Each row below holds a small network's activations on one record, seen along a few directions.
Here are examples, each followed by its value of one field, P.
Records without P are marked missing.
The largest differences between rows may come from other fields.
(in the rows, 500 means zero)
Random noise pushes rows far along 15 fixed directions. That doesn't count. These rows show it; they differ only by the noise:
[602 465 694 452 573 142 598 507 550 596 500 507 427 272 569 406 318 285
 125 791 349 529 387 569 514 488 426 525 291 340 721 501 689 423 676]
[493 268 524 878 337 210 627 539 558 500 359 332 573 470 475 591 511 579
 366 850 560 634 722 460 610 671 600 514 358 446 304 417 388 245 748]
[608 447 476 497 503 378 401 332 652 353 558 475 364 664 564 290 544 481
 579 517 508 374 539 447 392 644 673 468 437 845 219 344 416 718 394]
[289 445 642 619 530 488 493 658 187 386 639 570 561 523 423 544 358 485
 393 494 586 553 632 472 635 354 471 656 711 620 634 625 424 522 624]
[166 553 439 855 462 788 763 488 373 356 503 561 499 338 465 722 642 456
 376 202 499 758 699 569 403 316 533 453 456 511 423 537 324 408 478]
[119 449 586 517 516 808 400 602 441 495 336 528 646 386 571 436 778 604
 342 484 430 326 466 603 193 215 277 373 576 296 576 484 509 382 685]
[479 518 402 405 420 511 604 652 346 509 671 581 606 516 714 659 411 389
 536 556 650 627 719 939 611 628 376 505 587 523 290 740 237 634 324]
[523 437 164 520 239 851 374 497 621 677 377 650 292 388 746 267 521 514
 358 506 702 357 625 591  58 351 706 383 318 549 298 578 430 715 596]
[345 392 720 565 520 648 480 355 543 217 659 468 496 455 452 458 614 326
 712 345 343 806 338 208 327 593 349 343 334 431 499 482 524 198 462]
[565 534 394 646 612 515 666 358 647 426 617 681 395 380 536 534 589 383
 556 464 378 679 474 440 337 646 550 392  94 530 207 409 402 373 402]
[520 288 553 463 177 496 456 629 358 524 663 571 464 532 508 537 313 393
 531 361 585 598 414 472 691 431 501 632 293 433 572 591 472 246 584]
[364 553 576 493 662 724 308 414 393 636 446 504 500 494 447 134 394 526
 384 822 539 409 597 251 308 439 448 325 773 690 693 437 532 595 648]
[301 593 505 524 707 520 631 461 390 589 543 481 622 478 522 595 724 715
 259 475 450 440 536 424 541 319 448 527 603 468 618 377 543 555 585]
[448 333 676 375 238 705 398 564 368 316 625 487 473 563 614 556 344 254
 716 405 581 759 546 710 485 691 320 421 608 536 485 765 411 402 289]
[415 669 424 551 687 144 693 505 685 302 623 161 912 629 376 557 647 508
 935 314 315 484 352 373 843 542 399 492 659 414 301 385 364 644 395]
[481 350 605 489 380 441 323 554 443 254 787 630 439 550 468 203 244 178
 719 449 517 537 402 369 478 489 495 538 320 698 375 574 343 448 537]
[345 300 417 576 425 553 559 506 681 491 472 305 803 508 692 519 751 652
 668 754 427 433 548 502 428 658 286 315 457 457 146 404 400 384 488]

[504 413 452 691 278 706 523 456 539 507 410 518 361 446 384 399 229 331
 598 396 468 477 511 415 497 451 599 465 461 745 507 489 530 449 422]
p15
[366 353 452 315 233 742 626 476 481 517 819 393 578 339 810 601 541 346
 502 387 636 877 468 446 407 429 342 451 366 221 615 783 510 483 481]
p20
[381 487 698 600 469 251 498 415 473 288 565 361 409 375 518 207 371 221
 247 507 454 552 564 446 423 337 567 510 478 616 623 503 514 604 653]
p3
[380 609 475 810 622 423 816 296 543 592 405 375 656 484 319 619 679 589
 446 589 327 579 621 437 744 593 477 361 373 588 344 109 326 171 467]
p12
[474 574 225 516 382 623 659 657 363 759 421 525 632 562 509 810 547 783
 448 335 614 387 627 737 795 372 539 617 623 450 482 493 407 517 439]
p10
[388 479 496 249 493 860 287 643 390 470 515 560 593 507 695 490 530 544
 665 444 558 427 504 668 271 495 269 404 803 437 539 781 561 659 365]
p1
[508 455 392 586 443 592 380 502 657 560 235 284 556 555 497 373 520 687
 607 664 522 285 560 369 379 529 568 438 769 593 452 461 608 704 531]
p6
[376 437 432 490 542 268 668 530 601 590 617 410 794 378 694 454 712 553
 363 708 357 361 469 561 571 409 296 473 191 333 298 326 429 342 637]
p18
[265 567 436 428 559 679 550 368 654 608 337 319 683 441 674 358 812 637
 359 559 338 217 523 637 309 359 328 253 598 555 413 265 516 601 423]
p3
[400 407 559 652 340 285 455 444 400 459 527 319 457 529 510 241 416 470
 199 650 692 495 747 413 558 341 685 575 572 682 554 429 376 628 772]
p9
[388 751 681 555 825 598 553 328 505 399 298 480 482 536 346 683 872 600
 471 421 398 683 533 592 335 640 440 333 664 336 558 366 489 381 399]
p19
[713 678 364 262 703 554 395 444 491 683 569 773 352 433 641 531 687 571
 437 579 647 659 499 553 208 629 512 439 332 143 498 642 510 532 560]
p4
[469 360 531 486 391 450 434 492 538 244 672 536 470 621 464 441 557 494
 675  97 380 284 285 352 581 309 576 677 309 716 373 344 529 503 432]
p16
[539 491 529 448 571 513 481 519 471 413 609 659 486 613 413 547 464 508
 680 340 395 347 373 494 616 504 481 606 437 714 406 397 476 490 322]
p20
[574 731 441 597 757 238 476 567 472 583 492 591 583 621 182 401 406 528
 623 638 584 450 480 325 727 501 647 574 555 468 494 371 306 499 665]
p19
[488 598 681 396 626 493 403 478 321 510 575 543 469 495 399 353 337 398
 419 520 488 542 475 404 574 423 435 525 650 543 781 518 571 502 550]
p16
[243 563 391 538 503 533 500 454 570 558 484 359 712 562 456 177 591 573
 485 451 387  70 444 408 577 166 479 441 556 752 406 180 371 649 568]
p2
[423 248 418 717 203 602 590 741 426 534 452 486 626 385 546 810 495 597
 590 479 571 695 531 467 566 509 445 564 368 183 444 710 508 154 667]
p17
[389 512 399 481 599 589 366 528 480 480 575 553 620 544 572 396 737 624
 605 557 617 456 539 411 302 466 456 450 526 367 342 541 375 532 666]
p15
[363 742 530 575 756 561 483 583 407 329 384 554 552 425 454 533 554 433
 555 424 490 585 626 715 315 504 435 424 811 379 493 705 391 685 482]
p5
[568 713 383 419 810 632 651 511 560 595 630 785 546 312 530 592 494 351
 625 555 331 654 372 581 372 629 303 338 284 320 390 571 460 409 353]
p7
[363 484 506 698 592 512 535 353 560 160 581 422 520 569 498 452 669 477
 668 376 447 542 628 455 383 562 538 431 518 779 180 390 313 610 345]
p14
[206 371 530 483 494 871 446 635 260 394 801 672 645 425 510 470 375 456
 671 401 483 526 427 282 478 311 248 533 555 616 565 653 487 390 505]
p13
[673 565 541 552 798  87 441 400 551 233 642 570 440 728 418 589 758 639
 665 440 522 598 518 370 511 780 692 614 404 521 198 398 369 553 506]
p5
[572 566 452 614 406 254 638 639 514 477 520 504 546 455 355 534 254 278
 592 383 448 531 431 623 784 453 555 602 378 447 460 539 385 449 519]
p2
[404 380 350 577 446 780 323 669 578 546 338 715 505 349 536 335 498 529
 556 625 492 259 434 519 135 364 435 421 345 412 344 555 481 397 689]
p13
[434 652 283 753 566 656 643 591 562 537 393 665 629 358 325 511 417 387
 731 460 344 467 521 627 513 485 442 351 339 511 233 420 279 280 403]
p1
[686 322 373 615 503 315 544 444 570 692 626 470 532 568 532 506 498 760
 510 887 590 549 544  48 644 717 626 582 280 535 373 378 553 360 675]
p11
[457 287 480 441 475 490 411 460 467 532 762 542 537 535 598 250 443 584
 446 643 480 284 418 190 528 369 472 574 330 773 456 340 543 495 611]
p10
[364 633 661 511 639 336 493 505 401 524 293 402 629 565 416 522 708 599
 284 577 471 391 628 789 588 457 416 453 671 409 564 339 393 411 574]
p8
[362 346 602 696 348 299 485 590 476 364 415 402 621 698 404 599 644 610
 500 573 575 390 616 638 683 511 555 590 487 572 276 354 225 335 630]
missing
[585 433 496 654 301 368 492 599 677 473 172 557 346 406 359 576 573 481
 413 200 366 340 285 638 443 306 668 603 148 234 504 382 611 262 640]
p9
[564 383 526 378 363 546 379 411 587 388 485 294 409 642 663 490 584 562
 590 412 591 519 525 462 372 635 575 469 713 595 490 589 632 760 383]
p7
[487 575 561 295 651 438 629 450 411 424 812 461 613 490 644 511 385 329
 565 526 422 596 504 619 652 580 278 477 612 664 501 575 464 690 230]
p14
[735 752 545 447 532 366 617 432 375 661 506 609 389 594 193 568 200 319
 568 240 382 546 410 603 981 533 586 570 391 621 672 314 456 278 274]
p18
[429 292 540 368 374 487 381 592 365 549 659 286 762 642 652 675 755 787
 621 661 753 754 560 290 588 660 344 529 643 113 543 680 500 321 735]
p12
[647 432 323 242 412 686 496 450 685 688 700 572 424 337 736 380 447 431
 551 488 461 511 231 248 326 447 455 464 206 365 565 593 724 559 469]
p6
[779 639 332 560 452 422 463 660 470 630 273 642 329 532 354 515 111 439
 518 469 581 318 598 760 651 526 745 624 647 701 509 607 505 735 394]
p8
[657 394 455 398 371 493 479 414 388 611 615 374 392 613 659 647 470 698
 404 589 770 707 696 353 588 680 633 602 699 562 621 654 630 702 476]
p4
[767 433 434 472 535 413 539 463 400 749 644 698 410 501 605 619 410 581
 418 867 629 754 649 464 572 852 528 494 260 452 382 540 449 274 521]
p17
[539 644 538 355 641 563 443 554 469 445 574 646 535 584 375 574 551 453
 764 295 418 519 311 541 554 544 397 514 478 382 504 512 458 395 367]
p11
[400 466 337 468 389 654 387 441 506 678 479 466 592 530 574 261 676 592
 415 753 713 495 621 433 331 423 521 335 403 380 371 455 272 425 738]
missing

Which value of P does each new row have?
[370 438 486 411 535 647 415 467 479 605 542 405 611 491 567 389 605 709
 445 527 447 335 418 223 432 334 424 473 628 521 651 423 699 539 586]
p1
[484 587 666 513 676 506 551 295 297 573 710 554 460 560 359 545 575 500
 409 635 611 919 602 232 587 652 496 440 428 433 674 393 381 206 585]
p20
[470 332 646 440 379 662 470 505 549 449 312 321 492 517 623 708 597 625
 508 487 428 518 480 598 407 647 377 434 730 464 591 587 755 492 353]
p17
[622 463 668 557 632 500 409 468 374 621 379 613 349 507 402 364 119 456
 342 962 475 435 666 492 529 724 507 459 713 898 617 466 585 522 460]
p5
[537 588 586 431 531 357 563 317 503 547 364 330 509 696 502 694 873 706
 375 432 541 592 625 735 630 675 519 425 533 367 469 264 389 350 418]
p10
[779 479 312 390 554 488 517 538 658 542 630 652 451 502 561 597 388 521
 785 433 415 484 296 375 509 676 536 551 322 502 342 583 633 572 337]
p7
[600 584 442 476 463 626 400 289 498 664 391 496 327 555 500 436 651 579
 409 598 702 703 675 472 327 650 622 330 459 388 517 435 401 406 559]
p4
[397 513 609 547 592 589 347 527 622 532 191 335 594 396 405 279 473 508
 493 734 365 349 434 415 287 461 368 301 756 405 690 484 678 489 631]
p1
[549 454 672 565 612 326 579 640 369 415 628 637 506 461 349 658 262 365
 531 609 456 640 449 468 703 579 453 668 478 504 614 605 507 371 520]
p20
[283 270 565 639 347 697 477 547 396 306 755 474 677 437 517 408 391 357
 758 577 486 706 532 234 503 530 299 433 435 604 374 581 384 242 532]
p16
[453 226 613 579 464 460 348 573 533 393 459 386 587 629 545 532 611 733
 604 766 589 452 528 287 418 655 486 540 639 502 408 527 581 466 633]
p19
[473 454 498 439 469 879 498 471 382 580 574 641 386 408 626 450 273 390
 484 573 489 503 555 496 381 541 406 393 595 776 588 630 589 595 311]
p2
[472 428 469 355 190 635 558 491 544 491 496 354 557 550 618 559 506 403
 634 212 460 459 438 779 631 445 388 443 462 517 439 473 441 459 249]
p14
[370 495 460 568 513 702 483 540 570 146 491 445 531 605 497 757 809 627
 822  73 536 589 495 491 327 511 551 548 697 448 336 653 462 696 341]
p20
[439 352 444 726 480 499 565 495 554 402 603 537 431 428 454 428 413 532
 468 478 418 394 433 120 478 342 640 640 341 763 457 411 618 552 584]
p11
[605 626 334 488 625 366 656 365 545 648 613 526 496 549 503 631 726 678
 435 371 538 558 475 366 611 490 637 570 317 372 448 357 488 507 547]
p15
[611 707 498 385 720 409 702 369 551 654 580 558 471 309 520 481 433 362
 337 518 286 545 364 488 562 469 415 446 339 443 666 395 656 502 407]
p16
[556 481 524 454 427 757 526 441 473 567 421 582 339 492 488 595 338 460
 493 462 464 495 526 600 485 580 490 467 606 727 606 529 620 557 253]
p4
[780 507 367 258 466 701 362 590 476 649 544 684 355 560 649 544 263 487
 682 662 687 554 538 619 401 780 514 488 638 566 460 786 566 723 285]
p19
[479 753 578 340 701 808 309 435 382 546 423 617 452 620 267 396 505 515
 691 248 431 441 370 390 464 436 443 400 697 529 738 427 554 437 376]
p18
[345 429 634 537 511 650 378 519 499 469 322 272 706 642 323 476 544 685
 746 524 425 356 436 298 594 512 349 425 878 533 630 415 608 405 517]
p15
